A small network was shown many inputs. Here are its activations along a few directions, one row for each input.
In each table, some parts of the input vary, and every possible input appears once, in random order.
Descriptions start from the smaller parts, as in this example, which fits no table here: line(4) and (point or line(11) or (values(3) and ring(8))).
Shared parts are said once, and a part with two or three values counts as separate values.

Other details of the inputs vary at random and push rows far along two fixed directions, the same in every table; ignore that.

Rows:
row 1: [-54.2 -12.6  24.0 -20.4 -16.1 -11.9  -5.9  13.7  15.8  46.7   2.1]
row 2: [-18.5  15.6 -40.0  16.5  -1.2  20.9   0.9  27.6 -57.7  13.0  -0.7]
row 3: [-43.0 -34.4  25.3 -24.5 -22.0 -25.1  -0.8 -12.5  -2.2  33.8 -14.1]
row 4: [-23.7  11.2  -3.2  11.8 -10.2  21.3 -14.2  32.8 -15.1  22.3   5.8]
row 5: [-16.3   2.1 -12.2  20.6  -8.4  11.1   6.2  29.7 -57.8   6.3   4.7]
row 6: [ 83.5 -10.9  19.5  -5.2   3.9  -2.0   2.7 -21.0  31.0 -44.2  11.6]
row 7: [-54.9  18.3  -4.7   2.0 -21.8  14.6 -18.4  24.7   9.0  22.0 -16.3]
row 8: [ 48.6  15.7 -18.0   8.1  41.3   8.5  -6.1  -0.3  12.7 -27.6  31.6]
row 9: [ 38.7  44.7 -37.1  53.6  40.3  37.2   1.5  41.8 -24.5 -51.5  18.5]
row 10: [ 61.1  15.9  -1.3   7.2   3.7  13.2   2.3  -6.7  24.6 -52.2  -5.4]
row 11: [ 32.6 -39.4   6.4 -34.4   1.8 -37.1  -5.6 -45.8  34.2 -10.7   0.4]
row 12: [ -5.3 -10.5  25.5 -14.6  -3.3 -29.2   8.0 -23.1  58.0   0.1  -9.1]
row 13: [-48.5 -24.0   6.3 -19.8 -33.5 -22.2   0.7 -18.1  15.7  14.5 -26.0]
row 14: [ 77.7  -2.8   1.3  -1.4  41.1 -13.0   6.2 -28.8  40.1 -37.0  29.7]
row 15: [ 34.8 -40.9  15.8 -25.4 -16.0 -49.2   1.7 -53.9  54.2 -39.1  -9.8]
row 16: [ 58.5  -5.5  -3.7 -17.5  23.9  -6.7 -22.5 -29.9  44.3 -25.5  22.3]
row 17: [12.4 10.5 18.4 16.1  0.6  7.1 14.3  7.9 -6.3  9.7  6.2]
row 18: [-40.3  10.0  13.6 -17.6 -12.0  -2.1   4.7  -6.9  14.4  49.6  -6.4]
row 19: [-30.5   4.3  11.6 -36.2 -24.0   3.3  -9.9  -8.1  20.6  38.6 -13.3]
row 20: [ -7.7  47.9 -15.2  44.1   4.2  37.8  16.1  37.7 -32.0  -3.3  -7.6]
row 21: [ -8.2 -37.8  28.1 -27.2  -5.2 -26.8   1.6 -24.7   6.4   6.7  -4.4]
row 22: [-73.8 -12.1   2.9 -25.6 -11.7  -5.2  -9.7  -5.8 -17.6  54.8 -19.8]
row 23: [-13.0  24.9 -26.3  35.5  11.9  29.7   5.6  25.3 -54.1 -22.4  -4.4]
row 24: [-44.9  24.2 -37.0  19.8   5.8  32.7  -3.4  34.8 -73.2  29.8  -5.6]
row 25: [-49.2 -24.1  11.2 -19.5 -25.3 -22.4   0.0 -19.8  16.0  16.5 -29.0]
row 26: [ 32.9 -20.2   2.7   2.8  -5.5 -16.4   5.6  -7.6 -15.7 -22.6   8.6]
row 27: [ 51.0  29.8 -13.7  51.0  37.5  31.7  18.3  37.0 -40.6 -28.3  30.3]
Description of these inputs: values(3) and (line(4) or ring(5)).
Q: Changing only the values(3) part turns row 12 into row 27. The same change can be made to row 13. Which row results?
A: row 5
Q: Which other rows does row 18 become when the values(3) part takes its other values? List them by row number.
A: row 17, row 20

Rows:
row 28: [ -0.1  10.2  18.6   3.4 -11.6   4.0  10.5   7.8  -9.6  30.1   3.4]
row 29: [ 12.8  38.8  -9.9  16.0  -3.4  37.3   2.2  24.5 -13.9   2.2   2.4]
row 30: [-81.7  -6.2  20.4  -8.7 -17.6 -28.3  11.8   1.8  34.8  34.5 -18.3]
row 31: [-35.1   4.4 -15.2  -5.3  -6.1  10.9 -13.6  23.7 -41.5  50.4  12.4]
row 32: [ 28.1  23.0   4.9  35.6   8.4  20.6   6.4  38.4 -20.8  -0.6  21.2]
row 33: [ 51.5 -12.0 -15.1  13.5  46.3   2.0   1.9   2.5 -31.0 -29.1  35.3]
row 34: [-15.8  24.1 -25.6  34.3 -26.4  29.5  19.8  37.3 -69.0 -13.5 -26.2]
row 35: [ 44.3 -18.1  -8.2   1.1  36.0 -27.8   8.4 -42.6  35.0 -37.5   2.7]
row 36: [  8.5  36.8 -35.0  22.0  18.1  39.1 -14.6  16.0 -26.7 -17.1  -3.9]
row 37: [-69.3  -0.5  32.2 -28.6 -42.6   1.6  -8.3  13.1  41.5  60.9 -15.3]
row 38: [ -4.5  27.1 -20.0  35.5  22.8   7.2  18.8  11.1 -16.4 -22.9  -1.9]
row 39: [-79.0 -24.8 -10.6 -22.5 -46.6  -8.3 -19.0   3.7 -35.6  30.5 -20.1]
row 40: [ 75.9 -19.1 -12.7 -27.7  34.1 -24.7 -27.1 -49.6  58.7 -58.3  16.5]
row 41: [ 16.0 -39.9  29.8 -23.3  12.2 -25.1   8.5 -33.6  15.7   5.2   7.7]
row 42: [-33.6 -27.7  -8.6 -26.2  11.5 -42.1  -4.1 -33.2  33.4  12.7  -2.8]
row 43: [ 16.4 -25.5  39.3 -16.3   5.9 -27.0  18.2 -25.8  22.9  -2.9   5.0]
row 44: [ 31.3 -33.3  48.0 -13.9  10.5 -37.1  13.9 -23.5  45.9 -16.2  13.6]
row 45: [-44.0 -27.3  11.2 -23.3 -46.8 -18.2  -5.1 -15.5 -18.5  22.3 -44.1]
row 46: [-14.1  11.2  10.5 -15.1 -10.2  -1.6 -10.2 -12.9  38.5   1.3 -20.7]
row 47: [ 27.0   2.6  -0.7   6.2   6.3  15.0   1.0   4.9 -24.6  13.4  16.5]
row 48: [ -0.8   5.6 -12.2  39.9 -25.1  17.1  11.5  31.2 -33.6 -35.0  -9.1]
row 49: [ 30.2  -8.7   6.0 -29.0  -6.6  -0.8  -7.8 -28.8  34.7   7.2   0.7]
row 50: [ 30.3  30.1  -7.2  28.6  18.6  24.5  -7.3  18.3  16.0 -42.3   9.3]
row 51: [  5.7  29.2 -39.8   3.7  12.4  32.4 -15.6  31.2 -35.9   4.8  15.7]
Q: What do these inputs look like to the network?
A: line(4) and (point or ring(5))
Q: Which other rows agree with row 28 in the line(4) part? List them by row number.
A: row 29, row 34, row 38, row 43, row 46

Rows:
row 52: [ 16.6 -12.4 -26.5   1.2  42.0 -34.1 -10.7 -28.1  61.4 -55.8   6.7]
row 53: [ 41.7  10.4 -30.2 -17.2  48.3  -9.8 -16.0 -33.9  46.6 -14.6  25.2]
row 54: [-63.6  28.0 -71.1   4.4   3.7  15.6 -17.5   7.0 -52.0   9.6 -22.7]
row 55: [-80.3 -64.5  17.2 -61.0 -53.0 -47.3  -3.2 -26.1 -55.2  58.9 -24.6]
row 56: [ 11.1  -8.1  -3.9   2.4  49.5  21.5   1.1  31.6 -66.1  55.0  48.7]
row 57: [-53.0  14.5 -37.4  -1.6 -36.3  43.0 -37.4  36.6 -51.5  11.4 -23.3]
row 58: [  4.4   6.3  -9.6   5.1 -43.3  33.0  -6.6  27.2 -41.1  -1.0 -28.6]
row 59: [-37.1  24.3 -11.4  18.6 -47.9  31.5  31.6  20.5 -62.8  24.2 -31.8]
row 60: [ 35.8 -27.0  59.9  -6.7 -14.7 -47.4  34.3 -37.3  79.0 -34.6  -8.7]
row 61: [ 32.0 -24.6  43.0  -2.9 -28.3 -28.5  -2.8  -2.9  68.4 -28.9  -1.2]
row 62: [ 10.3   8.0  32.6 -28.0  25.8 -20.4  14.3 -44.8  48.7  21.7   1.2]
row 63: [-19.1   3.6   9.6 -28.8 -11.8  18.3 -40.6   4.9  37.9  39.0  14.6]
row 64: [-90.8 -86.5  49.8 -22.3 -28.4 -82.0   5.1 -15.5  17.0  57.2   3.4]
row 65: [ 42.5  17.5 -25.8  33.2  21.1  23.6  22.0 -18.5 -41.8 -42.9 -18.3]
row 66: [ 77.5   5.6  20.2 -15.8   1.0   1.7 -10.1  -8.7  48.6  -3.2  25.3]
row 67: [-13.7  48.4  12.4   9.0  -3.8  38.2  25.8  35.4 -22.7  45.5   6.9]
row 68: [ 43.5  30.9  -2.2  62.6  50.6   9.6  32.1   3.9  -7.5 -67.0   1.5]
row 69: [ 42.2  25.7 -26.6  47.9  25.6  33.5 -21.5  48.6  -7.0 -74.5  25.6]
Q: What do these inputs look like to the network?
A: values(3) and (point or ring(5))
Q: Changing only the values(3) part turns row 55 into row 64. The same change can be made to row 59. Which row results?
A: row 60
Q: Which other rows does row 58 become when the values(3) part takes its other values? List them by row number.
A: row 61, row 66
Q: Which other rows does row 63 become when the ring(5) part takes its other values? List them by row number.
A: row 53, row 62, row 66, row 67
